A small network was trained on invented records. Each row is its activation on one of them, seen along a few directions.
After each row come some of the record's fields: U, K, D, W, J, Z.
A field that a record lacks is written absent.
The largest differences between rows may come from other fields.
(in the rows, 500 means zero)
Strong random noise was added to every row along 3 fixed directions; ignore it. To show where, here is one row again and again, with new noise each time:
324, 448, 615, 529, 599, 588, 549, 465, 579, 586, 495, 524, 385, 518, 413, 459, 437, 527, 513, 487, 677, 501, 650, 647, 367
421, 427, 693, 642, 591, 481, 463, 551, 467, 436, 622, 506, 557, 550, 416, 433, 391, 543, 566, 537, 509, 392, 621, 615, 600
397, 434, 667, 589, 583, 509, 476, 516, 484, 522, 581, 500, 492, 527, 419, 460, 403, 525, 538, 506, 578, 423, 610, 603, 519
535, 398, 666, 526, 510, 612, 371, 582, 446, 630, 631, 506, 486, 672, 439, 427, 314, 457, 469, 659, 546, 291, 451, 560, 661
355, 453, 692, 591, 585, 371, 457, 461, 389, 574, 584, 438, 503, 370, 425, 565, 441, 522, 550, 335, 623, 469, 620, 518, 459

499, 561, 545, 568, 534, 367, 445, 507, 401, 313, 573, 488, 659, 384, 508, 539, 561, 533, 588, 456, 379, 480, 526, 413, 607 : <U:absent K:absent D:absent W:absent J:absent Z:absent>
622, 473, 392, 457, 426, 523, 512, 426, 515, 709, 436, 471, 377, 567, 535, 606, 500, 392, 401, 536, 590, 437, 426, 466, 477 : <U:u2 K:absent D:absent W:absent J:j2 Z:z2>
480, 480, 532, 669, 501, 330, 608, 351, 437, 416, 458, 451, 567, 447, 462, 577, 554, 476, 591, 369, 503, 547, 612, 539, 438 : <U:u2 K:k2 D:d1 W:w1 J:j1 Z:z1>
672, 419, 588, 413, 435, 566, 363, 788, 405, 460, 645, 457, 633, 595, 525, 407, 340, 556, 418, 607, 315, 365, 306, 370, 670 : <U:absent K:k1 D:d2 W:w1 J:j1 Z:z1>
562, 490, 437, 627, 543, 591, 581, 556, 615, 201, 488, 569, 638, 648, 497, 370, 508, 564, 587, 696, 345, 463, 586, 630, 643 : <U:u1 K:absent D:absent W:absent J:j1 Z:z2>
713, 397, 470, 606, 480, 489, 536, 663, 589, 329, 597, 484, 599, 683, 507, 359, 391, 521, 459, 656, 250, 372, 455, 548, 606 : <U:absent K:k2 D:d2 W:absent J:j1 Z:z1>
431, 531, 442, 384, 508, 567, 537, 515, 561, 560, 454, 524, 430, 476, 492, 492, 536, 473, 468, 456, 548, 619, 500, 498, 354 : <U:absent K:k2 D:d1 W:w1 J:j1 Z:z1>
488, 558, 451, 412, 507, 641, 485, 487, 561, 474, 463, 569, 465, 544, 501, 470, 541, 480, 508, 620, 512, 484, 484, 507, 496 : <U:absent K:absent D:absent W:absent J:absent Z:absent>
566, 476, 482, 434, 484, 616, 482, 624, 551, 408, 545, 539, 555, 569, 517, 373, 439, 481, 469, 603, 405, 505, 375, 500, 514 : <U:absent K:k2 D:d2 W:w2 J:j1 Z:z1>
475, 565, 439, 345, 483, 642, 467, 449, 539, 617, 437, 538, 401, 494, 514, 529, 543, 453, 459, 554, 594, 509, 436, 440, 420 : <U:absent K:absent D:absent W:absent J:absent Z:absent>
325, 554, 679, 458, 542, 547, 305, 494, 355, 607, 610, 572, 485, 447, 452, 497, 453, 435, 528, 506, 640, 500, 487, 493, 620 : <U:u1 K:k2 D:d1 W:w2 J:j1 Z:z1>
348, 582, 387, 642, 576, 356, 715, 387, 643, 234, 376, 537, 571, 369, 472, 499, 676, 570, 631, 371, 457, 711, 727, 615, 365 : <U:absent K:absent D:absent W:absent J:j1 Z:z1>
495, 477, 488, 351, 468, 629, 480, 624, 577, 559, 510, 520, 424, 561, 489, 468, 441, 567, 409, 559, 508, 483, 460, 434, 447 : <U:absent K:absent D:absent W:w1 J:j1 Z:z2>
564, 403, 517, 245, 445, 764, 454, 645, 645, 856, 529, 481, 277, 630, 478, 438, 316, 499, 281, 559, 643, 452, 396, 460, 254 : <U:u2 K:k2 D:d2 W:w1 J:j1 Z:z1>
464, 540, 429, 618, 553, 360, 617, 424, 524, 335, 454, 487, 549, 368, 537, 538, 606, 512, 578, 413, 461, 664, 604, 559, 401 : <U:u2 K:k2 D:d2 W:absent J:j1 Z:z2>
474, 560, 458, 527, 551, 555, 542, 503, 576, 296, 484, 571, 560, 525, 498, 441, 570, 531, 572, 600, 418, 513, 568, 561, 530 : <U:absent K:absent D:absent W:absent J:absent Z:absent>
490, 498, 377, 721, 579, 505, 737, 370, 697, 283, 340, 542, 495, 644, 476, 473, 588, 487, 581, 570, 451, 571, 727, 756, 437 : <U:u2 K:absent D:absent W:absent J:j1 Z:z1>
599, 375, 560, 457, 462, 508, 471, 518, 443, 796, 525, 376, 379, 505, 496, 613, 371, 456, 376, 403, 624, 407, 428, 397, 367 : <U:u2 K:k1 D:d2 W:w2 J:j1 Z:z2>
402, 567, 421, 288, 461, 562, 470, 418, 482, 759, 379, 460, 341, 344, 531, 633, 548, 491, 406, 350, 698, 629, 418, 350, 269 : <U:absent K:absent D:absent W:absent J:j1 Z:z2>
410, 452, 479, 624, 587, 374, 682, 489, 615, 343, 456, 450, 506, 385, 478, 496, 538, 628, 550, 342, 466, 609, 681, 566, 309 : <U:absent K:k1 D:d2 W:absent J:j1 Z:z2>
480, 532, 719, 523, 518, 354, 318, 664, 304, 444, 713, 475, 646, 366, 458, 487, 399, 615, 520, 399, 380, 468, 446, 344, 635 : <U:absent K:k2 D:d1 W:w2 J:j1 Z:z2>
749, 491, 456, 561, 401, 494, 429, 504, 384, 490, 531, 505, 646, 660, 556, 464, 487, 352, 530, 706, 318, 346, 275, 460, 763 : <U:absent K:k2 D:d2 W:absent J:j1 Z:z1>
582, 477, 471, 518, 471, 590, 458, 465, 504, 574, 494, 541, 460, 670, 512, 517, 470, 369, 472, 664, 523, 355, 473, 551, 663 : <U:u1 K:absent D:absent W:absent J:j2 Z:z1>
425, 570, 476, 548, 573, 477, 567, 472, 555, 288, 474, 544, 569, 427, 496, 483, 602, 556, 586, 495, 440, 567, 608, 526, 462 : <U:absent K:absent D:absent W:absent J:absent Z:absent>
418, 514, 573, 580, 556, 319, 554, 524, 456, 259, 561, 486, 650, 318, 502, 513, 584, 641, 614, 329, 379, 561, 635, 492, 515 : <U:u2 K:absent D:absent W:w1 J:j2 Z:z2>
405, 394, 529, 641, 627, 429, 741, 615, 768, 216, 483, 477, 499, 526, 420, 374, 483, 751, 504, 410, 412, 569, 785, 644, 243 : <U:absent K:absent D:absent W:w1 J:j1 Z:z1>
510, 552, 481, 429, 424, 493, 405, 376, 386, 748, 472, 485, 406, 452, 552, 655, 552, 373, 470, 475, 640, 481, 423, 413, 547 : <U:u2 K:absent D:absent W:absent J:j2 Z:z2>
459, 578, 504, 511, 499, 480, 465, 485, 468, 419, 500, 562, 551, 452, 531, 489, 578, 533, 557, 515, 453, 529, 490, 482, 600 : <U:absent K:absent D:absent W:absent J:j2 Z:z2>
587, 473, 473, 544, 483, 519, 489, 609, 544, 326, 564, 536, 619, 615, 495, 372, 478, 545, 510, 667, 343, 428, 424, 497, 690 : <U:absent K:absent D:absent W:w2 J:j1 Z:z2>
431, 545, 474, 317, 495, 560, 445, 453, 478, 759, 451, 465, 391, 380, 508, 611, 529, 424, 426, 384, 687, 562, 412, 431, 325 : <U:u2 K:absent D:absent W:w2 J:j1 Z:z1>
651, 414, 387, 465, 432, 690, 590, 559, 623, 443, 499, 587, 473, 722, 549, 348, 471, 444, 426, 741, 427, 414, 398, 583, 576 : <U:u1 K:k2 D:d2 W:w1 J:j2 Z:z2>
244, 591, 484, 455, 616, 568, 588, 471, 643, 439, 416, 589, 416, 348, 475, 453, 598, 645, 552, 415, 634, 699, 700, 593, 271 : <U:u1 K:absent D:absent W:absent J:j1 Z:z2>
336, 584, 519, 450, 542, 486, 458, 498, 497, 509, 509, 539, 489, 345, 472, 525, 542, 550, 532, 419, 589, 595, 608, 473, 458 : <U:u1 K:absent D:absent W:absent J:j1 Z:z2>
489, 570, 324, 563, 506, 445, 660, 392, 557, 354, 365, 541, 530, 388, 546, 493, 665, 469, 563, 425, 428, 652, 540, 541, 428 : <U:absent K:k2 D:d2 W:absent J:j2 Z:z2>
581, 522, 372, 573, 484, 405, 584, 470, 519, 331, 501, 513, 587, 490, 543, 480, 579, 431, 550, 512, 342, 528, 481, 544, 583 : <U:absent K:k2 D:d2 W:absent J:j2 Z:z1>
501, 566, 417, 231, 430, 697, 407, 417, 498, 817, 412, 519, 309, 491, 528, 584, 524, 383, 394, 546, 693, 488, 336, 376, 381 : <U:absent K:absent D:absent W:absent J:absent Z:absent>
612, 458, 521, 473, 486, 458, 444, 519, 382, 627, 543, 411, 477, 447, 528, 594, 446, 462, 444, 471, 517, 439, 377, 394, 511 : <U:u2 K:k1 D:d2 W:w2 J:j1 Z:z2>
322, 561, 506, 509, 571, 518, 564, 495, 638, 351, 456, 593, 492, 435, 476, 427, 593, 583, 551, 465, 537, 604, 617, 594, 442 : <U:absent K:absent D:absent W:w2 J:j2 Z:z2>
545, 473, 472, 315, 451, 545, 489, 615, 491, 658, 493, 463, 459, 425, 529, 500, 441, 522, 396, 380, 497, 593, 361, 365, 295 : <U:absent K:k2 D:d1 W:w1 J:j1 Z:z2>
610, 453, 563, 492, 446, 622, 396, 604, 450, 506, 605, 562, 540, 677, 517, 413, 418, 443, 470, 688, 423, 345, 409, 505, 724 : <U:u1 K:k2 D:d2 W:w1 J:j2 Z:z2>
682, 438, 419, 382, 441, 610, 426, 638, 569, 532, 545, 492, 494, 645, 530, 385, 376, 513, 406, 644, 434, 376, 353, 482, 570 : <U:u1 K:absent D:absent W:absent J:j1 Z:z1>
623, 347, 582, 501, 469, 412, 460, 583, 505, 686, 584, 355, 442, 558, 471, 555, 339, 547, 368, 407, 537, 354, 485, 438, 389 : <U:u2 K:absent D:absent W:w1 J:j1 Z:z1>

Which values does each new row have?
604, 407, 532, 411, 448, 471, 380, 494, 372, 816, 521, 379, 443, 470, 502, 625, 398, 384, 374, 381, 620, 382, 324, 347, 448 : <U:u1 K:absent D:absent W:w2 J:j1 Z:z1>
587, 522, 344, 398, 431, 564, 506, 506, 554, 529, 428, 500, 497, 507, 540, 480, 515, 506, 446, 542, 478, 532, 361, 409, 464 : <U:absent K:absent D:absent W:absent J:j1 Z:z2>
460, 544, 611, 484, 477, 381, 358, 508, 347, 563, 571, 450, 563, 411, 480, 620, 487, 454, 509, 365, 508, 479, 443, 388, 588 : <U:absent K:absent D:absent W:w2 J:j1 Z:z1>
431, 481, 480, 528, 586, 540, 573, 563, 695, 347, 496, 541, 474, 551, 447, 378, 465, 645, 520, 532, 493, 515, 668, 635, 410 : <U:u1 K:absent D:absent W:absent J:j1 Z:z1>
715, 397, 598, 622, 457, 357, 348, 538, 344, 519, 642, 402, 624, 628, 512, 572, 364, 453, 500, 548, 397, 257, 430, 439, 756 : <U:u2 K:absent D:absent W:absent J:j1 Z:z1>
529, 461, 493, 707, 565, 552, 637, 412, 649, 335, 440, 568, 475, 759, 493, 446, 530, 489, 570, 682, 459, 431, 666, 768, 568 : <U:u2 K:absent D:absent W:absent J:j2 Z:z1>
609, 500, 479, 425, 430, 536, 403, 505, 450, 549, 544, 479, 565, 574, 524, 497, 448, 445, 498, 591, 475, 410, 394, 464, 609 : <U:u2 K:absent D:absent W:absent J:j1 Z:z1>
563, 483, 485, 532, 511, 522, 523, 640, 562, 338, 564, 518, 558, 524, 508, 383, 456, 594, 471, 576, 353, 518, 492, 489, 513 : <U:absent K:k2 D:d2 W:absent J:j1 Z:z2>
434, 564, 393, 401, 492, 451, 547, 458, 532, 560, 441, 482, 417, 297, 530, 571, 576, 494, 451, 361, 563, 675, 481, 411, 305 : <U:absent K:k2 D:d2 W:absent J:j1 Z:z2>
477, 501, 468, 573, 563, 428, 579, 570, 632, 255, 506, 503, 569, 481, 480, 418, 508, 659, 538, 479, 389, 541, 607, 555, 454 : <U:absent K:absent D:absent W:absent J:j1 Z:z1>
505, 519, 553, 518, 498, 550, 431, 587, 470, 435, 574, 556, 555, 555, 486, 407, 437, 557, 522, 624, 416, 474, 465, 484, 633 : <U:absent K:k2 D:d1 W:absent J:j1 Z:z2>
487, 521, 500, 422, 473, 595, 446, 444, 475, 713, 451, 489, 387, 527, 527, 575, 493, 471, 438, 530, 637, 502, 457, 487, 433 : <U:u2 K:absent D:absent W:absent J:j1 Z:z2>
609, 464, 463, 417, 458, 579, 439, 555, 489, 571, 530, 493, 478, 553, 559, 453, 446, 488, 455, 618, 492, 437, 357, 484, 579 : <U:u2 K:k1 D:d2 W:absent J:j1 Z:z2>
440, 566, 446, 647, 549, 387, 589, 407, 524, 312, 454, 544, 590, 444, 476, 501, 623, 505, 629, 462, 436, 546, 682, 608, 575 : <U:u1 K:absent D:absent W:absent J:j2 Z:z1>
744, 343, 669, 611, 461, 554, 337, 663, 419, 497, 722, 460, 617, 825, 458, 417, 258, 466, 458, 779, 363, 140, 397, 500, 832 : <U:u2 K:absent D:absent W:w2 J:j1 Z:z1>
531, 502, 465, 512, 522, 654, 555, 485, 636, 502, 459, 547, 435, 690, 503, 453, 478, 458, 473, 699, 524, 458, 518, 631, 477 : <U:u2 K:absent D:absent W:absent J:j1 Z:z1>
523, 428, 612, 745, 578, 235, 526, 518, 410, 296, 598, 397, 626, 411, 483, 556, 456, 577, 582, 365, 406, 436, 658, 495, 561 : <U:u1 K:k1 D:d2 W:absent J:j1 Z:z1>
636, 467, 567, 590, 476, 194, 386, 474, 286, 633, 613, 316, 566, 371, 532, 716, 468, 441, 462, 312, 485, 395, 434, 338, 536 : <U:u2 K:absent D:absent W:absent J:j1 Z:z1>
540, 408, 505, 393, 453, 570, 567, 600, 540, 544, 469, 443, 439, 530, 503, 480, 447, 569, 401, 473, 515, 513, 441, 436, 356 : <U:absent K:k1 D:d2 W:w1 J:j1 Z:z1>
404, 571, 518, 565, 534, 392, 491, 414, 412, 454, 501, 508, 549, 344, 505, 614, 603, 464, 572, 404, 545, 542, 607, 471, 555 : <U:u1 K:absent D:absent W:absent J:j2 Z:z2>
550, 582, 482, 447, 423, 448, 415, 365, 311, 695, 451, 488, 497, 443, 544, 601, 562, 347, 508, 485, 556, 511, 341, 385, 541 : <U:absent K:k2 D:d1 W:absent J:j1 Z:z1>
